Each row below holds a small network's activations on one input, seen along a few directions.
In each table, some parts of the input vary, and every possible input appears once, in random order.
Descriptions start from the smaller parts, as in this example, which fits no table here: one of 2 separate values, together with either a single point or one of 11 places around a ring or (one of 4 places along a line, together with one of 8 places around a ring).
Shared parts are said once, and a part with two or three values counts as separate values.

Other details of the inputs shift rows strongly along three fixed directions, in all tables alike. That doesn't count.

Table:
r1: -22 22 -10 -21 22 0 -13 27 11 8 39
r2: 22 2 38 15 -37 3 5 -9 -3 -9 -23
r3: -32 18 -16 -24 8 2 -1 34 3 20 19
r4: -15 -10 -16 16 6 24 15 -15 0 -18 19
r5: -5 -8 -16 15 11 3 18 -19 2 -4 16
r6: -36 25 -16 -17 14 0 -5 36 1 -2 35
r7: -32 14 -14 -29 15 -3 7 41 5 11 13
r8: -34 17 -8 -39 23 -12 -13 19 -6 1 27
r9: 35 -8 35 10 -31 -3 9 -12 2 -10 -7
r10: -23 -1 -2 18 13 4 24 -17 1 -5 -3
r11: -5 -10 -11 20 17 10 13 -18 -4 -5 21
r12: -17 -4 -2 7 10 12 24 -23 4 3 -2
r13: -11 -14 -19 13 4 14 23 -14 -3 -6 11
r14: 32 -5 27 16 -30 -22 19 -9 -7 -7 -17
r15: 27 4 38 10 -34 2 4 -17 -1 -3 -17
r16: -16 -4 -16 22 11 14 14 -18 -1 -21 22
r17: -9 -6 -2 12 22 3 20 -20 7 -4 4
r18: -29 16 -20 -25 7 0 3 38 -1 13 21
r19: -29 -10 1 5 11 2 6 -29 -12 -13 8
r20: -26 5 -6 24 7 18 10 -18 -2 -14 14
r21: 13 32 34 -23 -22 -24 -15 31 4 14 6
r22: -24 -11 -6 -4 9 15 7 -29 -12 -13 4
r23: -42 7 -8 -39 15 -3 -12 24 -6 10 23
r24: 14 29 27 -25 -20 -32 -6 30 1 25 0
r25: -10 -11 -3 6 18 13 22 -19 8 -2 3
r26: 28 -13 31 9 -25 -13 25 -6 0 -6 -27
r27: 5 18 31 -29 -18 -23 1 42 6 19 -17
r28: -41 3 -5 -35 13 -4 -15 25 -3 13 26
r29: 2 10 36 -32 -18 -37 -22 30 -5 12 -2
r30: 20 22 30 -27 -14 -32 -5 32 5 20 5
r31: 32 -9 34 12 -17 -23 21 -11 4 -5 -21
r32: 23 -1 33 16 -24 -20 23 -8 -5 -11 -33
r33: -11 -16 -14 18 10 20 19 -12 -8 -8 15
r34: 29 -2 38 12 -29 -1 8 -15 -9 6 -20
r35: -18 11 -9 -25 21 7 -8 32 3 20 31
r36: 32 -3 41 9 -28 1 7 -14 3 -7 -10
r37: 27 -1 34 22 -28 -12 13 -7 -17 -10 -21
r38: 43 -2 -63 -30 27 2 -63 43 30 17 -30
r39: -32 -18 -5 15 3 0 2 -24 -2 -10 10
r40: -31 -17 0 12 9 1 3 -26 -5 -12 11
r41: 51 -10 -65 21 7 13 -50 -9 8 -8 -52
r42: 19 16 30 -33 -19 -23 -2 34 6 23 3
r43: -11 -10 -13 23 14 10 18 -14 -9 -11 18
r44: -25 -5 -3 2 14 4 6 -30 -13 -15 8
r45: 21 11 25 -31 -22 -27 1 38 5 20 6
r46: -9 -5 -13 19 13 13 10 -21 5 -15 25
r47: -12 -2 -9 10 1 16 17 -24 -1 6 4
r48: -31 23 -15 -18 13 -9 -2 32 2 18 23
r49: 49 -16 -55 21 10 32 -59 -6 8 1 -53
r50: -21 -4 -13 17 2 27 14 -14 -4 -19 11
r51: 51 -18 -60 20 9 31 -54 -3 4 -7 -51
r52: 29 -8 32 15 -21 -24 23 -7 -1 -10 -26
r53: -21 -1 -3 25 11 14 14 -16 -11 -4 9
r54: -21 -11 -6 -6 10 14 8 -30 -12 -16 5
r55: 40 -31 -53 8 8 18 -69 -17 12 -7 -51
r56: 15 27 33 -21 -16 -27 -11 34 -5 23 3
r57: -5 -16 -11 15 13 20 15 -16 -3 -3 18
r58: 14 -21 37 7 -40 -14 -2 -17 -4 -5 -26
r59: 51 8 -59 -18 30 4 -83 37 19 20 -23
r60: -16 2 -1 13 14 2 22 -24 2 0 0
Description of these inputs: one of 2 separate values, together with either one of 6 places along a line or (one of 4 places along a line, together with one of 6 places around a ring).
Changing only the choice among 2 separate values turns r31 into r38. The same change can be made to r8. Which row results? -> r54
Change only the place on the ring of 6 in r25. List by row number the other rows that result. -> r7, r12, r26, r27, r38
Change only the choice among 2 separate values in r47. List by row number the other rows that result. -> r24
A walk changes only the place on the line of 6. It starts at r39 and steps to r40. List the rest of the walk in order. -> r29, r19, r44, r8
A walk changes only the place on the ring of 6. It starts at r31 and steps to r17. List the rest of the walk in order. -> r60, r10, r32, r52

Table:
r61: 0 3 22 -19 -12 -37 -5 18 6 13 -5
r62: -33 -1 -6 -1 14 6 -17 -2 -2 -7 18
r63: 24 -19 -17 38 1 31 11 -34 5 -11 -17
r64: 21 -17 -5 38 2 22 20 -43 1 -9 -5
r65: 26 -5 41 22 -42 0 39 -13 -4 -6 -22
r66: -17 22 46 -7 -30 -22 45 32 -5 4 19
r67: 34 5 -11 -25 -8 -2 -69 25 6 13 -34
r68: -34 11 -11 -10 9 15 -11 -11 -11 8 12
r69: 5 -2 20 -26 -13 -28 -6 16 9 20 -6
r70: -27 -10 -22 1 19 -9 1 3 -4 9 12
r71: -33 -8 -5 -13 12 13 -12 -3 3 -5 18
r72: -21 8 -20 9 10 13 15 18 4 -2 14
r73: 33 -1 -5 -23 -9 -4 -65 25 10 10 -29
r74: 37 -4 47 20 -34 -7 32 -23 -2 -4 -11
r75: -34 -3 -7 -6 13 5 -15 -1 2 -12 18
r76: -26 -15 -18 -6 16 -1 5 0 -3 16 14
r77: -28 -3 -15 -16 19 1 7 -9 11 7 7
r78: 40 19 -28 -20 -7 -9 -79 21 2 12 -45
r79: 24 -20 -16 40 0 27 13 -38 2 -9 -17
r80: -29 -11 -10 -18 8 10 -5 -3 -8 -9 22
r81: 1 12 23 -25 -10 -35 -1 17 9 9 -12
r82: -29 4 -16 -13 27 -3 9 -2 8 -7 -1
r83: -28 4 -17 -8 29 -3 9 3 -5 -3 0
r84: 30 -37 -35 22 5 29 -40 -46 3 -23 -37
r85: -22 7 -20 10 9 9 17 16 2 0 15
r86: -27 -4 -18 -13 8 3 -7 -1 -14 -15 21
r87: -27 0 -15 -20 25 4 11 -4 10 0 0
r88: 36 9 -17 -17 -6 -9 -75 26 5 6 -37
r89: 21 -20 -23 38 -3 31 12 -29 3 -10 -26
r90: 27 -1 -6 -27 -13 -17 -49 24 -1 -6 -19
r91: -27 -1 -14 -15 26 5 12 0 -4 4 2
r92: -9 10 -15 6 24 6 7 6 5 -1 28
r93: -7 9 -18 7 24 3 5 5 3 1 27
r94: 24 -1 0 -34 -18 -11 -36 22 -8 1 -14
r95: 40 -6 57 24 -31 -10 36 -27 -8 -4 -9
r96: -7 21 45 -6 -23 -26 33 29 -5 9 22
r97: 0 23 41 -9 -19 -27 28 23 -1 7 26
r98: 25 -19 -22 36 -1 29 10 -36 6 -11 -18
r99: -11 9 -19 8 19 4 8 6 4 3 26
r100: -32 -6 -10 -9 12 2 -12 -2 -4 -13 20
r101: -5 6 30 -15 -9 -32 12 26 -16 11 -6
r102: 34 -4 57 23 -34 -6 38 -23 -4 -4 -9
r103: 30 -7 43 25 -40 3 36 -12 -4 -6 -26
r104: 25 -17 -2 38 7 25 19 -43 1 -13 -5
r105: -14 8 -21 8 15 10 9 12 6 0 20
r106: -3 1 31 -22 -10 -24 13 25 -14 18 -5
r107: -7 22 43 -8 -25 -25 35 28 -3 6 23
r108: -14 10 -14 7 19 6 11 7 5 1 28
r109: -35 12 -11 -4 12 7 -15 -7 -8 -1 14
r110: -12 11 -15 4 21 3 12 4 4 -1 31
r111: 25 -16 -5 36 4 23 20 -45 1 -14 -5
r112: 36 12 -15 -25 -10 -2 -70 20 5 16 -38
Changing only one part turns r103 into r72. The same change can be made to r111. Which row results? -> r110
Describe the family of inputs behind these rows. -> one of 2 separate values, together with either one of 6 places around a ring or one of 8 places along a line or (one of 3 separate values, together with one of 4 places along a line)
Change only the choice among 3 separate values in r74. List by row number the other rows that result. -> r64, r102
A walk changes only the place on the ring of 6. It starts at r70 and steps to r61. List the rest of the walk in order. -> r81, r82, r83, r101
A walk changes only the place on the ring of 6. It starts at r87 and steps to r91. List the rest of the walk in order. -> r106, r76, r69, r77

Table:
r113: 37 20 50 -11 -37 -34 16 36 3 8 -20
r114: -45 -14 -5 8 18 10 31 -28 -13 -15 21
r115: -16 9 -36 -37 20 1 -42 43 13 18 -1
r116: 89 -38 -57 58 2 34 -32 -59 17 -21 -78
r117: 25 16 59 -24 -46 -23 -8 19 -10 11 -18
r118: -46 -8 -1 8 10 21 33 -32 -11 -5 14
r119: -48 -11 -5 11 17 4 30 -33 -6 -11 24
r120: 34 19 46 -4 -37 -35 14 35 -3 13 -19
r121: -48 -11 -1 13 11 25 20 -28 -7 -12 28
r122: 92 -31 -55 66 -3 38 -41 -55 14 -30 -76
r123: 47 11 54 -15 -34 -27 7 28 4 18 -3
r124: -48 -7 -3 12 16 10 22 -33 -7 -15 35
r125: -50 -14 -7 11 12 20 21 -26 -13 -14 33
r126: 18 -16 83 31 -39 -13 81 -43 -12 -6 0
r127: -16 5 -41 -39 22 -4 -42 45 7 16 4
r128: -47 -7 -5 13 27 5 26 -33 -7 -8 21
r129: 14 19 -48 -26 22 5 -40 48 21 18 12
r130: -16 20 -37 -35 34 -7 -52 38 10 15 18
r131: 38 22 49 0 -41 -31 6 34 -5 11 -11
r132: -13 13 -39 -39 26 -2 -49 43 4 8 16
Describe the family of inputs behind these rows. -> one of 2 separate values, together with either one of 4 places along a line or one of 6 places along a line
Changing only the choice among 2 separate values turns r114 into r132. The same change can be made to r126. Which row results? -> r123
Change only the place on the line of 6 in r125. List by row number the other rows that result. -> r117, r121, r124, r130, r132
